These are the activations of a small neural network, seen along a few directions. Each row is one input.
Each table varies a few parts of the input and shows all the possible inputs, shuffled.
Descriptions start from the smaller parts, as in this example, which fits no table here: one of 4 places along a line, together with either a single point or one of 9 places around a ring or (one of 2 separate values, together with one of 8 places around a ring).
Shared parts are said once, and a part with two or three values counts as separate values.
(in the rows, 128 means zero)

Other details of the inputs shift rows strongly along three fixed directions, in all tables alike. That doesn't count.

Table:
r1: [155 135  84  65  90 136 162 142 130 103 133]
r2: [100 163 102  94  84 119 151 164 144 114 116]
r3: [170 153 145 114  79 124 130  89 129 121 123]
r4: [ 55 172 117 111 150 106 157 159 114 115 106]
r5: [188  96 136 116 126 144  94  68 113 162 158]
r6: [ 93 138 157 171 189 132  97  80 118 143 131]
r7: [ 68 192 134 156 111 134 178 169 102 116  81]
r8: [162 146 189 146  72 126 133 129 150 108 119]
r9: [ 73 167  86 100 133 123 157 164 120 102 119]
r10: [ 59 133 107 153 203 126 149 174 109  99 129]
r11: [111 125  63  85 146 117 156 161 119 113 118]
r12: [114 116 165 191 192 141 107  95 112 130 149]
r13: [154  92 162 177 180 147  99  90 113 129 151]
r14: [ 84 123 157 173 167 117  85  93 125 170 129]
r15: [159 147 155 107  63 122 118 107 140 146 130]
r16: [ 98 158 196 184 125 115 117 139 140 111 103]
r17: [160 114  79  71  87 137 138 152 144 129 139]
r18: [157 143 145 114 101 136 132  87 131 122 132]
r19: [180  94 131 136 119 133  80  83 136 168 144]
r20: [ 35 129 131 185 207 113 119 185 126 118 107]
r21: [177  70 155 165 146 147  95 101 138 151 155]
r22: [147  83 161 183 163 141  92 102 136 153 151]
r23: [163 154 186 143  92 132 141 116 127  91 123]
r24: [149 175 193 146  83 128 151 115 129  87 124]
r25: [121  84  92 132 199 141 135 161 109 108 143]
r26: [165 145  88  70  71 124 155 139 127 108 125]
r27: [208  76 154 142 140 153 106  94 119 121 152]
r28: [153  69  64  84 150 142 125 145 139 146 144]
r29: [ 53 161 131 148 144 108 156 202 137  96 102]
r30: [155 149 187 148  72 125 136 128 150 111 122]
r31: [123 131  73  95 139 124 135 148 116 123 128]
r32: [ 89 124 155 175 171 126  88  90 135 158 126]
r33: [141  79  77  90 166 133 129 123 110 146 145]
r34: [145 181 163 122  77 133 129  94 130 115 128]
r35: [142  79  67 103 146 127 115 141 133 151 137]
r36: [125  94  71 109 187 128 124 133 113 137 133]
r37: [ 79 118  94 131 167 126 117 145 133 141 128]
r38: [146 183 194 146  79 130 156 112 130  88 127]
r39: [140 165 158 132  64 113 118 105 145 135 114]
r40: [133 145  98  81  76 109 157 162 147 116 106]
r41: [ 73 137 167 172 161 110  95  98 128 162 117]
r42: [144 133 100 110  62 144 175 183 130 136  97]
r43: [ 69 173 172 166 152 112 112  93 111 138 117]
r44: [165 140 176 143  72 131 139 124 151 119 133]
r45: [145  79  73 100 153 125 118 143 136 150 132]
r46: [ 73 162  92  93 128 113 157 165 111 114 117]
r47: [183  59  74  77 116 140 114 125 130 162 157]
r48: [163  63  87  88 143 133 116 128 131 163 145]
Each input here is: one of 2 separate values, together with either a single point or one of 8 places along a line or (one of 3 separate values, together with one of 5 places along a line).
Q: The inputs of r15 and r5 match in every part but the choice among 2 separate values. If r17 is changed in the same way as r15 into r5, which row does it become?
A: r34
Q: The inputs of r48 and r4 match in every part but the choice among 2 separate values. If r35 is changed in the same way as r48 into r4, which row does it become?
A: r3
Q: Change only the place on the line of 5 in r17. List by row number the other rows that result.
A: r2, r28, r32, r37
Q: Start at r34 and move only the place on the line of 5, one step at a time. The first step leads to r9. Which rows follow, in order?
A: r1, r18, r6
Q: Change only the choice among 3 separate values in r46. List by row number the other rows that result.
A: r9, r26

Table:
r49: [117 110 155 189 186 138  91  97 116 148 144]
r50: [170  97 152 136 127 141 116 103 129 132 145]
r51: [  8 182 113 149 174  94 129 163 126 123 100]
r52: [109 117 157 186 189 133  94 102 121 140 127]
r53: [131  74  29  75 161 142 162 201 117 111 146]
r54: [190  72 128 139 148 143 108 100 122 145 150]
r55: [154 136 147 125 101 125 105  82 135 145 133]
r56: [148 185 155  94  41 117 150 113 136 116 111]
r57: [ 66 191  99  86  98 107 175 181 121 105  95]
r58: [ 92 151 189 200 162 124 100  96 125 130 114]
r59: [ 97 181 172 151 110 113 114  93 128 137 111]
r60: [ 53 152  97 122 133 106 144 209 138 117 100]
r61: [189 107 131 115  95 147 132 114 131 120 145]
r62: [198 121 129  86  67 139 128  92 130 143 138]
r63: [120 120  82 103 144 137 153 173 127 107 131]
r64: [203  75 124 104 108 145 129 116 131 129 156]
r65: [121 134  33  30  90 116 183 201 134 103 120]
r66: [207  97 105  76  83 142 124  96 131 146 146]
r67: [111  67 131 178 226 145  84 105 115 154 151]
r68: [126 220 185 114  27 102 147 105 149 108 101]
r69: [ 93 161 185 187 142 119 116 107 125 121 110]
r70: [102 154 172 175 141 131 114 110 126 122 124]
r71: [ 49  84  47 130 207 124 132 191 127 157 121]
r72: [186  28  91 122 188 152 104 119 118 155 171]
r73: [169 149 166 112  73 131 149 122 143 105 126]
r74: [118 160 157 146 108 118 142 136 128 107 112]
Q: What is each input in this table made of?
A: either one of 2 separate values or one of 9 places along a line or (one of 3 separate values, together with one of 5 places along a line)
Q: Change only the choice among 3 separate values in r70. List by row number the other rows that result.
A: r58, r67
Q: Change only the choice among 3 separate values in r73. List by row number the other rows that result.
A: r52, r63
